These are the activations of a small network on made-up records, seen along a few directions, one row for each record.
Each row is followed by the record's values for the fields FEN, FESED, GESIF, RONET.
The largest differences between rows may come from other fields.
In the rows, 500 means zero.
Random noise pushes rows far along 21 fixed directions. That doesn't count. These rows show it; they differ only by the noise:
[510 471 531 416 464 467 446 565 564 401 480 458 606 534 425 485 707 484
 538 764 526 505 543 455 272 625 712 687 589 453 432 447 542 499 779 521
 446]
[424 357 480 630 465 316 483 175 229 211 737 255 539 172 496 419 288 419
 493 274 455 707 457 231 577 473 453 497 510 477 491 537 466 528 377 790
 597]
[480 571 540 292 648 594 528 421 460 430 449 607 642 478 548 437 616 453
 510 474 482 494 351 620 396 404 641 371 488 607 532 525 687 619 328 408
 436]
[449 416 507 426 556 538 452 475 474 506 485 553 549 491 515 502 478 545
 407 508 517 421 458 531 433 590 503 340 533 569 479 445 537 439 478 381
 586]
[503 411 268 348 473 686 353 708 539 796 446 488 391 508 576 427 448 473
 461 512 425 420 403 652 172 498 631 352 595 465 535 429 479 311 405 416
 459]
[390 539 533 576 460 426 635 484 402 568 521 652 415 473 495 473 528 694
 534 524 452 437 534 378 500 482 392 511 692 491 414 673 456 507 711 509
 627]
[363 133 562 292 469 397 593 514 390 487 195 511 578 340 638 716 652 468
 376 551 608 436 324 359 578 457 696 274 476 760 697 427 329 523 454 691
 536]
[541 431 428 363 630 426 402 556 593 436 414 448 512 510 491 509 667 322
 511 405 385 480 624 446 578 559 568 461 457 338 319 623 724 720 491 351
 409]
[431 613 663 535 477 654 538 300 274 470 462 720 668 467 505 578 550 258
 371 591 501 461 528 433 590 632 532 402 516 649 550 624 495 470 495 491
 639]
[433 422 209 435 266 425 449 545 294 660 597 587 608 369 348 274 275 528
 327 584 406 337 461 489 323 310 468 256 657 635 339 802 575 345 588 286
 527]
[511 396 584 525 515 431 440 494 238 512 392 486 132 259 683 545 500 267
 395 398 611 327 335 497  73 240 402 355 793 502 616 345 570 175 124 417
 515]
[481 592 530 428 473 629 626 553 526 369 223 367 450 617 523 564 660 273
 601 528 512 503 560 412 532 508 811 686 377 478 457 478 511 481 462 441
 698]
[514 449 649 458 590 454 509 380 601 428 694 450 523 486 466 529 438 691
 479 292 404 554 491 557 444 162 246 534 487 505 538 570 581 593 348 690
 293]
[274 865 444 713 605 225 659 377 727 600 437 709 595 502 748 411 277 870
 734 671 616 513 522 513 472 337 590 768 334 443 418 416 238 629 507 517
 669]
[603 655 414 448 429 497 711 457 609 619 592 341 412 486 513 580 575 648
 569 526 452 575 508 369 482 490 194 544 437 441 485 487 192 438 619 582
 315]
[476 395 652 575 497 519 599 567 395 448 570 520 424 563 463 656 547 260
 432 511 318 556 606 302 773 550 344 488 454 357 459 665 444 553 591 512
 478]
[497 367 344 411 416 323 449 540 538 716 320 453 268 358 470 737 640 504
 348 230 666 265 528 342 598 519 329 363 695 587 495 417 569 454 520 411
 359]
[542 697 521 592 506 433 449 334 486 455 655 588 392 390 479 448 458 594
 425 178 462 457 569 525 626 307 140 490 548 487 457 604 586 572 391 476
 484]
[290 471 304 345 438 293 428 221 506 550 664 398 443 470 546 514 271 481
 613 398 389 420 521 382 532 446 487 570 588 492 443 569 553 353 514 665
 541]
[374 498 539 383 560 603 377 231 333 545 561 607 594 443 656 534 423 132
 515 545 347 484 463 515 434 455 602 424 510 547 636 660 539 419 316 731
 503]
[352 376 384 679 563 571 563 644 436 581 444 418 489 506 577 501 394 405
 610 652 522 606 438 346 600 754 781 515 376 400 527 412 291 510 646 546
 675]
[358 508 650 395 694 639 557 274 587 558 721 669 432 732 568 803 340 544
 301 500 292 295 613 691 635 492 194 410 562 443 764 667 508 578 502 380
 509]
[551 782 596 528 535 691 656 448 600 689 287 559 477 586 687 574 666 513
 709 322 486 610 531 546 529 465 589 572 332 502 463 476 322 494 348 768
 543]

[368 466 415 454 600 334 712 445 452 385 575 258 406 531 473 468 350 424
 765 482 490 576 365 243 616 432 521 565 412 429 373 461 610 482 448 423
 467] : FEN is ruduz, FESED is neki, GESIF is bigun, RONET is ves
[397 411 549 537 684 519 564 574 322 403 488 504 303 486 452 354 540 512
 674 220 525 472 320 462 470 383 620 413 671 501 372 529 885 524 420 408
 589] : FEN is ruduz, FESED is neki, GESIF is simom, RONET is ves
[637 510 625 709 653 653 505 642 602 639 393 473 690 684 403 403 572 560
 665 596 637 473 511 664 503 256 456 430 203 659 449 709 513 518 587 645
 404] : FEN is rur, FESED is neki, GESIF is bigun, RONET is tidur
[525 622 492 701 529 428 381 740 395 542 636 650 166 403 541 358 521 293
 562 490 444 521 436 418 578 355 272 593 600 289 504 516 522 484 484 414
 407] : FEN is rur, FESED is neki, GESIF is bigun, RONET is tidur
[398 534 403 371 680 553 555 475 506 377 643 440 460 543 564 478 450 242
 607 718 354 553 400 478 568 449 554 611 434 365 731 602 536 685 481 386
 376] : FEN is ruduz, FESED is kuru, GESIF is bigun, RONET is tidur
[441 484 488 507 663 727 492 440 484 601 550 378 466 578 546 477 322 326
 584 450 337 638 562 383 320 667 549 489 544 312 378 568 624 443 225 406
 552] : FEN is rur, FESED is neki, GESIF is bigun, RONET is ves
[236 326 473 494 526 388 425 602 425 594 759 672 453 496 538 447 254 452
 548 592 266 645 414 430 360 542 719 631 784 248 489 473 657 546 488 535
 374] : FEN is ruduz, FESED is kuru, GESIF is bigun, RONET is ves
[476 744 385 395 516 416 500 510 450 498 585 609 304 574 640 431 505 298
 641 360 349 516 436 598 739 504 514 503 490 339 438 477 612 498 379 349
 513] : FEN is rur, FESED is kuru, GESIF is simom, RONET is tidur
[422 235 383 557 459 276 584 477 565 646 470 308 610 432 482 644 366 496
 603 423 512 577 488 322 623 410 641 519 340 511 495 515 377 585 554 865
 307] : FEN is ruduz, FESED is kuru, GESIF is bigun, RONET is ves
[497 416 331 491 449 584 552 691 491 498 443 502 600 431 561 366 325 628
 376 566 360 598 438 644 515 375 697 403 325 446 650 606 284 758 434 429
 629] : FEN is ruduz, FESED is neki, GESIF is bigun, RONET is ves
[439 606 544 585 230 467 717 448 504 495 736 438 646 575 335 549 282 714
 498 304 500 692 388 539 708 195 533 675 362 662 541 429 375 451 515 842
 357] : FEN is rur, FESED is neki, GESIF is simom, RONET is ves
[718 597 466 496 492 621 609 612 519 371 595 244 423 484 387 349 638 693
 608 334 484 679 423 526 462 431 393 539 422 453 466 470 458 549 541 530
 445] : FEN is ruduz, FESED is neki, GESIF is simom, RONET is tidur
[544 575 607 684 609 577 466 628 633 732 296 669 446 604 614 457 501 568
 576 453 585 427 580 501 542 546 304 371 323 515 261 430 404 333 374 420
 597] : FEN is rur, FESED is kuru, GESIF is simom, RONET is ves
[469 583 501 799 810 572 521 544 582 596 663 430 355 653 555 488 316 501
 689 659 710 420 344 662 478 486 363 493 338 472 659 295 454 353 557 369
 416] : FEN is ruduz, FESED is kuru, GESIF is bigun, RONET is tidur
[396 459 191 385 289 435 324 430 498 488 629 404 258 427 574 448 371 513
 464 291 352 469 532 475 729 644 471 527 577 431 551 443 364 369 596 613
 712] : FEN is rur, FESED is kuru, GESIF is simom, RONET is ves
[537 532 547 425 556 523 575 282 312 478 555 464 588 440 534 585 604 203
 562 669 520 526 408 392 460 699 492 373 499 541 542 511 471 414 556 554
 388] : FEN is ruduz, FESED is neki, GESIF is bigun, RONET is ves
[488 574 585 536 515 638 500 733 475 422 629 635 414 620 312 422 434 447
 375 385 443 510 437 638 507 260 485 588 637 444 479 505 879 576 327 123
 373] : FEN is rur, FESED is kuru, GESIF is bigun, RONET is ves
[539 464 264 410 390 436 373 519 497 342 705 382 575 512 293 365 452 524
 425 630 586 357 378 748 375 383 668 516 559 606 609 484 678 461 800 371
 411] : FEN is ruduz, FESED is neki, GESIF is bigun, RONET is ves
[617 423 669 514 453 618 461 599 426 400 444 532 439 486 558 636 689 221
 353 634 440 509 488 572 664 341 405 507 366 508 841 613 286 592 533 697
 426] : FEN is rur, FESED is neki, GESIF is bigun, RONET is ves
[438 285 479 302 559 454 412 489 601 563 779 361 522 598 441 641 507 481
 577 628 435 564 396 487 409 640 526 580 620 434 600 343 585 416 665 671
 128] : FEN is ruduz, FESED is kuru, GESIF is simom, RONET is tidur
[519 477 305 504 601 458 137 420 530 462 553 451 598 397 432 206 492 385
 640 499 656 435 389 498 613 575 432 405 348 668 413 452 687 409 545 519
 472] : FEN is rur, FESED is kuru, GESIF is bigun, RONET is ves
[536 666 458 370 549 547 508 547 830 597 652 455 362 674 290 484 635 872
 661 463 451 401 611 464 433 358 166 811 686 454 468 652 667 609 781 491
 270] : FEN is ruduz, FESED is neki, GESIF is simom, RONET is tidur
[507 418 554 391 564 626 350 609 460 544 618 574 486 519 410 368 538 386
 530 494 391 528 415 448 454 403 303 432 550 537 440 585 684 419 436 487
 344] : FEN is ruduz, FESED is neki, GESIF is bigun, RONET is ves
[478 540 480 410 361 418 444 478 545 424 461 509 324 442 591 561 491 497
 346 522 510 387 526 489 610 321 259 554 513 574 684 452 312 378 413 459
 573] : FEN is rur, FESED is kuru, GESIF is bigun, RONET is tidur
[504 351 506 472 559 449 240 561 758 728 425 573 750 731 444 527 435 547
 540 417 533 339 622 756 617 327 552 364 243 666 356 624 654 459 540 669
 389] : FEN is ruduz, FESED is neki, GESIF is bigun, RONET is tidur
[481 742 406 235 466 573 421 491 747 778 278 765 644 564 522 590 688 616
 405 698 577 275 580 571 500 490 430 545 530 703 631 602 464 601 572 377
 405] : FEN is rur, FESED is neki, GESIF is simom, RONET is tidur
[567 526 559 523 451 686 530 516 441 753 513 540 552 426 360 470 655 699
 573 379 598 615 427 333 361 746 390 443 691 621 406 442 496 417 591 679
 403] : FEN is ruduz, FESED is neki, GESIF is bigun, RONET is ves
[483 472 635 400 701 495 390 480 479 444 346 631 326 559 708 329 749 454
 811 598 478 374 418 520 573 462 392 433 434 550 472 597 517 387 568 666
 695] : FEN is rur, FESED is kuru, GESIF is bigun, RONET is ves
[375 447 253 493 726 482 401 498 793 757 164 382 585 629 523 736 450 146
 594 822 893 140 469 396 789 571 534 460  96 761 696 384 499 435 556 275
 331] : FEN is ruduz, FESED is kuru, GESIF is simom, RONET is tidur
[643 346 573 649 287 268 536 684 239 587 452 664 510 331 424 486 612 483
 371 422 604 499 384 516 382 482 543 234 673 549 292 402 552 361 553 484
 332] : FEN is ruduz, FESED is kuru, GESIF is bigun, RONET is ves
[498 375 386 129 454 772 501 595 435 568 367 421 467 486 539 398 646 308
 567 698 347 478 338 427 315 435 598 400 521 625 664 618 450 383 432 564
 472] : FEN is rur, FESED is kuru, GESIF is bigun, RONET is tidur

Here are new rows. What are their fields?
[617 303 573 423 628 556 645 570 279 519 288 414 451 262 647 475 738 369
 480 661 484 598 390 321 102 560 496 235 666 455 494 553 417 485 315 448
 398] : FEN is rur, FESED is kuru, GESIF is bigun, RONET is tidur
[618 369 222 521 417 220 529 684 508 530 635 413 300 450 493 369 489 862
 491 428 579 369 341 751 450 520 372 203 596 455 388 340 425 380 797 290
 440] : FEN is ruduz, FESED is kuru, GESIF is bigun, RONET is ves
[456 687 575 643 352 426 507 349 329 651 847 852 542 442 374 532 452 681
 362 393 479 474 520 553 676 569 216 437 763 579 529 615 513 531 747 585
 387] : FEN is ruduz, FESED is kuru, GESIF is bigun, RONET is tidur
[448 556 847 531 272 437 499 324 502 383 621 649 733 604 492 709 270 426
 309 453 456 588 564 634 606 274 529 664 367 619 589 366 439 376 220 753
 490] : FEN is rur, FESED is kuru, GESIF is simom, RONET is tidur
[529 180 545 470 471 212 538 548 323 344 406 421 596 312 595 458 612 410
 479 668 469 590 462 259 571 539 410 230 385 505 309 583 296 470 568 559
 541] : FEN is ruduz, FESED is neki, GESIF is bigun, RONET is ves
[583 576 566 396 572 475 395 328 570 412 444 419 572 470 428 477 617 546
 492 470 630 433 600 413 327 589 325 489 559 578 297 452 682 416 415 330
 500] : FEN is ruduz, FESED is neki, GESIF is bigun, RONET is ves
[439 346 527 271 578 915 546 809 653 601 189 606 501 615 430 501 766 727
 477 555 489 470 413 447 596 603 641 470 511 676 689 548 479 711 599 459
 634] : FEN is rur, FESED is neki, GESIF is bigun, RONET is ves
[512 312 496 637 454 341 298 388 414 461 476 433 563 351 545 473 355 353
 437 350 545 495 572 471 519 511 515 378 443 520 369 483 544 382 350 650
 548] : FEN is rur, FESED is kuru, GESIF is simom, RONET is ves
[541 422 445 555 299 416 653 573 619 574 602 432 637 634 479 746 367 777
 329 244 425 681 609 736 786 669 713 448 373 399 504 352 280 681 616 626
 465] : FEN is ruduz, FESED is kuru, GESIF is bigun, RONET is tidur
[467 491 528 451 593 517 403 342 508 538 520 606 599 533 545 512 358 410
 437 657 528 339 463 615 435 478 411 379 440 611 582 520 541 399 394 393
 503] : FEN is rur, FESED is kuru, GESIF is bigun, RONET is ves
[543 469 494 433 423 426 596 464 237 504 742 522 495 440 417 520 556 298
 518 488 464 552 292 501 556 467 474 362 639 537 539 524 630 448 592 575
 204] : FEN is rur, FESED is kuru, GESIF is bigun, RONET is ves
[560 411 467 423 634 550 657 564 464 580 424 479 565 433 544 347 692 689
 664 528 422 609 418 424 351 476 501 306 527 512 389 717 469 636 575 596
 398] : FEN is ruduz, FESED is kuru, GESIF is bigun, RONET is tidur
[579 475 545 494 488 522 476 473 686 447 414 301 532 521 502 600 478 481
 409 651 486 468 706 429 404 252 280 651 314 486 560 654 299 519 427 522
 462] : FEN is ruduz, FESED is neki, GESIF is bigun, RONET is ves
[441 594 374 615 407 561 536 299 367 499 403 438 535 451 408 471 527 497
 533 638 633 324 617 417 400 674 658 592 668 632 526 690 510 424 821 505
 767] : FEN is ruduz, FESED is kuru, GESIF is simom, RONET is tidur
[392 488 455 606 588 232 571 443 553 499 394 523 438 436 672 665 469 568
 509 443 591 504 562 505 491 659 766 591 621 289 514 335 519 718 474 449
 520] : FEN is rur, FESED is kuru, GESIF is simom, RONET is ves
